<166>: [ -2 -23  -8  41 -11 -54   8  22]
<158>: [ -4 -58 -32 -28 -10 109 -25  -1]
<56>: [-38 -57 -27 -59 -29 -45 -16  24]
<75>: [-12  38  14  18 -33  -8  56  -2]
<115>: [  -4  -58  -32  -28  -10 -105  -51   17]
<138>: [  0  12 -24 -10  35 -70  -9  29]
<99>: [15  4  6 37 34 -3 13 -2]
loc: [-59]	<56>, 3
loc: [-12]	<75>, 0
loc: [15]	<99>, 0
loc: [-54]	<166>, 5

<22>: [ 23 -60 -34  24 -13]
<18>: [ 37 -60 -14  24  36]
<44>: [ 38 -60 -34  24 -76]
loc: [36]	<18>, 4
loc: [-13]	<22>, 4
loc: [37]	<18>, 0
loc: [23]	<22>, 0
loc: [-14]	<18>, 2
loc: [-76]	<44>, 4

<94>: [  23 -112  -85  -21]
<88>: [  24 -112  -51  -86]
<81>: [ 16 -91  23 -34]
<112>: [ 16 -21  23 -34]
[  24 -112  -51  -86]	<88>
loc: [-86]	<88>, 3

<130>: [ 45 -11  -2  30 -13   4   3  -4 -25 -29  -3  21]
<19>: [ 97 -20  26  27 -33  -4  12  23 -20  20 -42   5]
<17>: [ 14 -32  -3  43  21 -24   1 -48 -57  11 -28  19]
<103>: [ 97 -20  25  27 -33  -4 -23  23 -20  20 -35   5]
loc: [-32]	<17>, 1
loc: [-24]	<17>, 5
loc: [26]	<19>, 2
loc: [-28]	<17>, 10

<152>: [ 29 -26 -25  67  24  33  29  42   1 -55]
<156>: [ -44   50    2 -104  -45  -82  -23  -45  -29   43]
<55>: [-28 -13 -19 -13 -33 -30   8 -27 -14 -50]
<141>: [-25   6 -44 -44 -26 -46  -7 -15 -14 -40]
<77>: [-20  24  -2  20  -4  -2 -17   9   1  -1]
<58>: [-27  19   6 -25 -29 -25 -18 -36  -9   5]
loc: [9]	<77>, 7
loc: [-19]	<55>, 2
loc: [-1]	<77>, 9
loc: [-36]	<58>, 7
loc: [42]	<152>, 7
loc: [19]	<58>, 1
loc: [-17]	<77>, 6

<91>: [ 50  40 -16  17  49  36 -29]
<128>: [-30 -32 -17  30  56 -90 -55]
<118>: [-49 -36 -12 -28 -92  42  32]
<86>: [ 56  46   3  43 -28 -23 -36]
<119>: [ 57  46 -11  11  52  38 -27]
<7>: [ 28  21 -20  39  20  29 -22]
<137>: [ 41  32  -9  35  61 -26 -37]
<155>: [ 56  46   3  13  48  21 -28]
<100>: [ 13  16  -4  50 -59  27  26]
<186>: [ 47  38 -19  30  40  36 -26]
<178>: [-51  27 -38  11  41  22  -3]
<150>: [  2  -4 -13   0  29 -48 -31]
loc: [-49]	<118>, 0
loc: [42]	<118>, 5
loc: [-29]	<91>, 6
loc: [28]	<7>, 0

<4>: [ 14   2 -14 -19 -13  32  83 -36  13 -17 -27 -54 -22   6  12 -42  19  65
  33 -52  33 -33 -19  12]
<25>: [-14  17 -23  20   1  31  77 -28  11 -25 -29 -53 -20   1  11 -29  10  19
   7  19  -5 -12 -16  13]
<120>: [ -21   25   56   43 -100   23  -21    5   45   -7  -44   22  -19  -30
  -38   18   58  -53   -6  -45   25  -31   13    9]
<12>: [  1   4 -31  -3  16  -8  11   0   1 -35 -36  39 -11 -19 -12   5 -41 -19
 -24  44 -52  39  -3  -5]
<48>: [-16 -10  98  40 -75  54  24 -26  -4  -8 -30 -58  -6  24  12  -5 -33  -3
 -15  41 -41  28  -7  -1]
<98>: [  6   7  -6  -6   7  21 -18 -15  50  -7 -44  24 -15 -30 -40  23 -41 -50
 -37  40 -61  47   6  -8]
[-14  17 -23  20   1  31  77 -28  11 -25 -29 -53 -20   1  11 -29  10  19
   7  19  -5 -12 -16  13]	<25>
loc: [-61]	<98>, 20
loc: [47]	<98>, 21
loc: [4]	<12>, 1

<39>: [-64   0  54  10 -22   0  -9 -79   2 -44 -28  94 -20  12   0  14 -12 -29]
<87>: [  4 -19   0  42 -30  -9   0 -80 -53  58  34   0  22  21  19 -71   3  15]
<106>: [-64   0  54  10 -22   0  -9 -79   2 -44 -28  94 -20  12  42  14 -12 -29]
<105>: [  4 -19   0  42  47  -9   0   8 -53  58  34  10  22  21  19 -71   3  15]
<121>: [-64 -50  54  10 -22   0  -9 -79   2 -44 -28  94 -20  12  42 -20 -19 -29]
[-64 -50  54  10 -22   0  -9 -79   2 -44 -28  94 -20  12  42 -20 -19 -29]	<121>
[-64   0  54  10 -22   0  -9 -79   2 -44 -28  94 -20  12   0  14 -12 -29]	<39>
[  4 -19   0  42 -30  -9   0 -80 -53  58  34   0  22  21  19 -71   3  15]	<87>
loc: [-80]	<87>, 7

<196>: [-111  -95   68  111   -5  101   76   33  -40   54  -40  -87  -18  114
  -67   37 -111  -91 -101 -102]
<134>: [  99 -103   53 -109  109  -73  106    0   87 -120  -73   44  113   87
   69  -28  121 -120  105  -59]
<190>: [ -79  -93  -15  -35 -109  102   86  110  -59   86  -48  -14   -5   82
   45  -14  -81  -94   57   -7]
<29>: [  99 -103   53 -109  109  -73  106    0   87 -120  -73   44  113   87
   69  -28  113   91  -19   -3]
<30>: [-111  -95   68  111    3  101   76   33   26   54  -40  -87  -18  114
  -67   37 -111  -91 -101 -102]
<159>: [ -51   81   34  122   79   56   68  105  -77   55   61 -106  -20   -9
  -84  -11  -61  -29   54   35]
<72>: [-57 -38 -70  23 -27  26  36 -17   5  39  -7 -46  21 -89 -23  50  68 -15
 -33 -29]
<123>: [ -79  -93  -15  -35 -109  102   86  110  -59   86  -48   55   17    5
   87  -78  -66 -102  -51  -32]
<146>: [ -50 -109   76  121   82  121  -49   88   95   63  -17   27  -51  -23
  -88  107   13  -51  -27 -107]
<31>: [-100   66  -79   -8   12   84   70  -19  -77   94   60  -65   28   35
   28   11   25  111  -58  -53]
loc: [-33]	<72>, 18
loc: [27]	<146>, 11
loc: [-58]	<31>, 18
[-57 -38 -70  23 -27  26  36 -17   5  39  -7 -46  21 -89 -23  50  68 -15
 -33 -29]	<72>
loc: [-50]	<146>, 0

<74>: [-19  10  39  46  24 104  48  86 106  56 108 -30  76]
<93>: [-49  32  38 -36  48  55 -55 -18  47 -38  33  23  50]
<89>: [  8  25  41 -38 -27  56 -76  36  37 -56  77 -28 -37]
<131>: [ -2  21  37  61  -8  69 102  -3  80  82  53  66 -42]
<10>: [-49  32  38 -25  48  55 -55 -18  47 -38  33 -26  50]
loc: [24]	<74>, 4
loc: [-36]	<93>, 3

